  4   -2   31   33   17
 -6    2   10  -42  -22
-36  -15  -40  -28   -8
-> -36

2361  6407  8651  4623  5073  3163 -> 4623

83  22  76  72  29  51  50 -> 50

 386   759  -875    60 -> 386

138  130  161   82   19  124
122   73  105  182  139  193
102   88  128  143  128  101
-> 82

 86   35   88  226 -> 88

4  5  5  3  2  8 -> 4

 559   228   404  -764   738   792   480 -> 404

80  24  54  56  52  51  25 -> 51

134    9  165  222  112  206  180 -> 134
---
array([ 0.00, -0.08, -0.17,  0.12])	-0.17
array([-0.063, -0.185, -0.012,  0.135,  0.157,  0.019])	0.157
array([ -3.76, -15.84,  14.93,  -8.68])	14.93
array([ 1.641,  1.463, -0.990,  0.499,  0.845])	0.499
array([-0.17,  0.12, -0.02,  0.08,  0.01])	0.08
array([-1.86,  1.47, -0.79,  0.22, -0.41])	0.22
array([ 0.039,  0.094, -0.176,  0.048])	-0.176
array([-0.121, -0.106,  0.103, -0.130])	0.103
array([ 1.162, -0.966,  0.097, -0.027])	0.097
array([-0.057,  0.030, -0.192, -0.053,  0.123, -0.132,  0.147])	-0.132
---
[-435 570 243 -418]
[-10 633 -88 559] -435, 559

[673 60 92 -33 239]
[257 364 22 212 -389]
[-157 225 -137 -546 153] 673, 153

[-462 -56 -28 475 -303 -685 44] -462, 44

[7 -348 -87 30 471 -155]
[491 523 -307 -4 500 -22] 7, -22

[-24 182 -462 -611 114 -11] -24, -11

[-94 -257 -281 -106]
[669 28 395 -579] -94, -579
---
[-101, -685, -241, 256, 189, 138, -51] ⇒ -101
[-520, -392, -39, 15, -286, -238] ⇒ -286
[[-102, 495, -462, 15, -423, 350], [-162, 575, 18, 344, -300, -476]] ⇒ -423
[[266, -1, -335, -331, 146], [252, -170, -303, -710, -51], [-216, -309, 359, -250, 286]] ⇒ -331
[-10, 455, 531, -533, -654, -561] ⇒ -533
[92, 13, -638, -77, 66, 168] ⇒ 13
[[-448, -179, 213, 476, -220, 201, -205], [-386, -154, -446, -352, -503, -233, 721]] ⇒ -446
[-659, 266, 327, -67, 364, 17, 43] ⇒ 17
[[416, 507, 129, 108, 605, -151, 100], [288, -247, 308, -144, 368, -22, -210], [-221, -253, 216, -130, -99, 112, -31]] ⇒ -221
[580, 600, 442, -17] ⇒ 580
---
array([4686, 6547, 7279, 3007, 8415, 6369, 4301]): 6547

array([[194, 222, 188, 129,  69,  37],
       [ 44,  46,  80, 146, 199, 213]]): 222

array([976, 836, 697, 681, 389, 178]): 836

array([1506, 3686, 6550, 7294, 6128, 8306]): 3686

array([[128,  80,  16,  86,  77, 164, 157],
       [150,  20, 155,  97,  14,  99,  75],
       [238,  40, 178,  66,  88,  25,  41]]): 80

array([[215, 672, 673, 508, 170, 641, 315],
       [397, 395, 432, 516, 461, 522, 369],
       [ 15, 875, 570, 670, 492, 320, 415]]): 672

array([[167, 439, 468, 937, 676],
       [563, 620, 412, 780,  72]]): 439

array([[165, 143, 166, 190],
       [222, 179, 167,  16]]): 143
---
240,304,372,727 ans = 240

625,65,-414,501,-389 ans = 65

-483,-646,-83,-618 ans = -483

-39,-645,-228,482,193,119,-87 ans = 482

146,-59,-388,19,519
123,-59,-470,-100,371
123,-209,-443,262,346
ans = -209

76,350,-577,-121,-532,-215
-435,-440,61,5,-432,-468
ans = 61

-230,392,-291,43,-23,537 ans = -291

-250,161,378,-316,-576
-317,-272,-161,-728,460
-86,52,-125,-329,-677
ans = 52

-468,-554,-600,-227 ans = -468
---
[[ -82.029 -212.888  201.788 -130.044 -152.438]
 [-198.579 -147.461  224.042 -144.439 -140.103]
 [ -64.882 -223.714  209.939 -128.281 -163.217]] -212.888

[-16.86   5.90   1.72 -15.39  13.26   8.08] 5.90

[[-15.6  19.8   9.0  17.6  10.7]
 [ 15.7  12.4  13.8  13.8  -7.5]] 19.8

[ 0.081  0.118  0.063 -0.074 -0.117 -0.028 -0.148] 0.118

[[-0.32 -0.24  0.27  1.22 -0.29  1.51]
 [-0.19 -1.29 -1.68  0.69  0.36  0.94]] -0.24

[[ -89.64  199.46 -187.16   18.17]
 [-178.11 -198.94 -136.39 -178.10]] 199.46
---
[[ 0.19 -0.09  0.17 -0.06 -0.09 -0.11 -0.02]
 [ 0.02  0.00  0.00 -0.07  0.00  0.01  0.00]
 [ 0.13 -0.11  0.01 -0.15 -0.11 -0.02 -0.07]] | 0.01

[[ 0.15 -0.25 -0.04 -0.03 -0.15 -0.11 -0.13]
 [ 0.14 -0.17 -0.06 -0.07 -0.15 -0.13 -0.15]
 [ 0.05 -0.20  0.00  0.07 -0.07  0.00 -0.03]] | -0.13

[[ 0.031 -0.064 -0.053 -0.059  0.044 -0.051]
 [ 0.033 -0.064 -0.055 -0.063  0.046 -0.053]
 [-0.079  0.147 -0.063 -0.133 -0.154  0.013]] | 0.046

[[ 0.018  0.162  0.090 -0.174  0.020  0.076 -0.134]
 [ 0.085 -0.063 -0.045 -0.109  0.111 -0.148  0.075]
 [-0.014 -0.186 -0.143 -0.015  0.008 -0.175  0.198]] | -0.148

[[ -0.349 -17.745   3.865  -3.923]
 [ -3.353 -18.771   4.926  -5.067]
 [-16.115  19.325  -4.273  11.192]] | 4.926

[[-0.04 -0.02 -0.15 -0.14  0.20]
 [ 0.06  0.04  0.10  0.09  0.06]
 [ 0.07  0.03  0.01  0.08  0.07]] | 0.09

[[ 0.12  0.00  0.12 -0.09  0.01  0.06  0.03]
 [-0.19 -0.12  0.11  0.21  0.07  0.06  0.04]
 [-0.05 -0.07 -0.03  0.02 -0.11 -0.03  0.17]] | 0.06

[[ 0.20 -0.06  0.12  0.18  0.04]
 [ 0.13  0.02 -0.20 -0.19  0.18]
 [ 0.07  0.12 -0.17 -0.13  0.16]] | -0.19
---
[[ -97  142 -124 -128  -36   55  -12 -323  -75  366  -74    5   50]
 [ 120   47 -121  212   62  -10  -99  387 -129  456   59   10  225]
 [  39   84 -131  240   93   -5  -51  128  -99   82   -3   -2  -53]
 [ -69   59 -144  -80    5  -15   76  215    0  146   28   21  -27]
 [ 153   30  -86   56    9  -21   31  120 -111  594  -32   31  161]
 [ -58    0  -72 -138  -31   -7  -71 -107  296 -257  105  -85  -82]
 [ -51  -16  -69 -173   -2  -27   49  347   77  414   95    9  217]
 [  73   69  -78  361   75   10 -308   92 -127 -403   21  -19 -180]] → -124

[[-114 -120 -275 -324 -528 -447  -88  362  482  -53  335   81]
 [ 479 -361  574  365 -414 -417  274 -190  181  112   42 -237]
 [ -82  418   37  -55 -121  538  467  510 -421 -489 -446 -390]
 [ 497 -399 -295  209  298 -543  583  430 -316 -512 -398   43]
 [ 317 -514 -329  306  548  313 -236 -396  298  250  362  -18]] → -275

[[-199 -100  -56 -213  -68  547   29 -590  -14  417 -137  360  197  -10
   -73 -210]
 [-252   40   52  -80   13  458   35 -599   85  434 -138  485   83   12
  -146 -153]
 [-324   97   75 -125  -25  466  -53 -611   47  460 -171  627   83  150
  -115 -168]
 [-276   53   76  -98  -32  495   23 -601   22  439 -140  637   81   99
  -183 -211]
 [-387  270  103  -90   -6  418  -74 -635   43  508 -231  717  -17   98
   -17  -92]] → -56

[[-505  -55 -480  618   18  157]
 [  71  172    7 -458 -215  334]
 [ 341   85  280 -555 -146 -179]
 [-309   57 -158  -84   56 -224]
 [ -83 -202  302 -521 -283 -617]
 [ 488   13  484 -474  -17 -358]
 [ 374  117  227  -21 -281  263]
 [  75  109   96 -672 -429 -532]
 [  15  121 -473  -79 -146  399]
 [  92  -92  414  163  289 -425]
 [  97  -33  107  428  336  293]] → -480

[[ 224   23 -126  150  -43   13 -137 -542  -85  331  201  333  244  223
   251]
 [-543 -294 -110  216  220  -90 -143 -137  -78 -125  138  -49 -308 -220
   161]
 [-231   75 -166    4  182 -152   30  -56  -52  -70 -109   -4 -125 -195
     7]
 [-515    1 -303   75  364 -261  -28 -188  -82 -124 -137   14 -269 -354
    91]
 [  46  441 -263 -107  137 -227  181 -102 -126   52 -211   91   57 -150
   -73]
 [-118  354 -310   64  159 -245  125 -245 -258   88    5  117  -24 -170
    38]
 [-209   84 -270  242  136 -162  -46 -446 -273  160  239  186  -47  -77
   214]
 [ 220  435 -249  132  -48 -140  117 -411 -344  318  232  258  206   88
   103]
 [-163  -68 -224  178  163 -106 -151 -485  -91  153  108  230   -1  -26
   251]
 [ -21 -396   59  102   17  126 -278 -283  174   86   74  146   49  148
   224]
 [-169 -377   12  -17  156   44 -239 -138  271  -67 -176   59  -60  -22
   136]] → -126
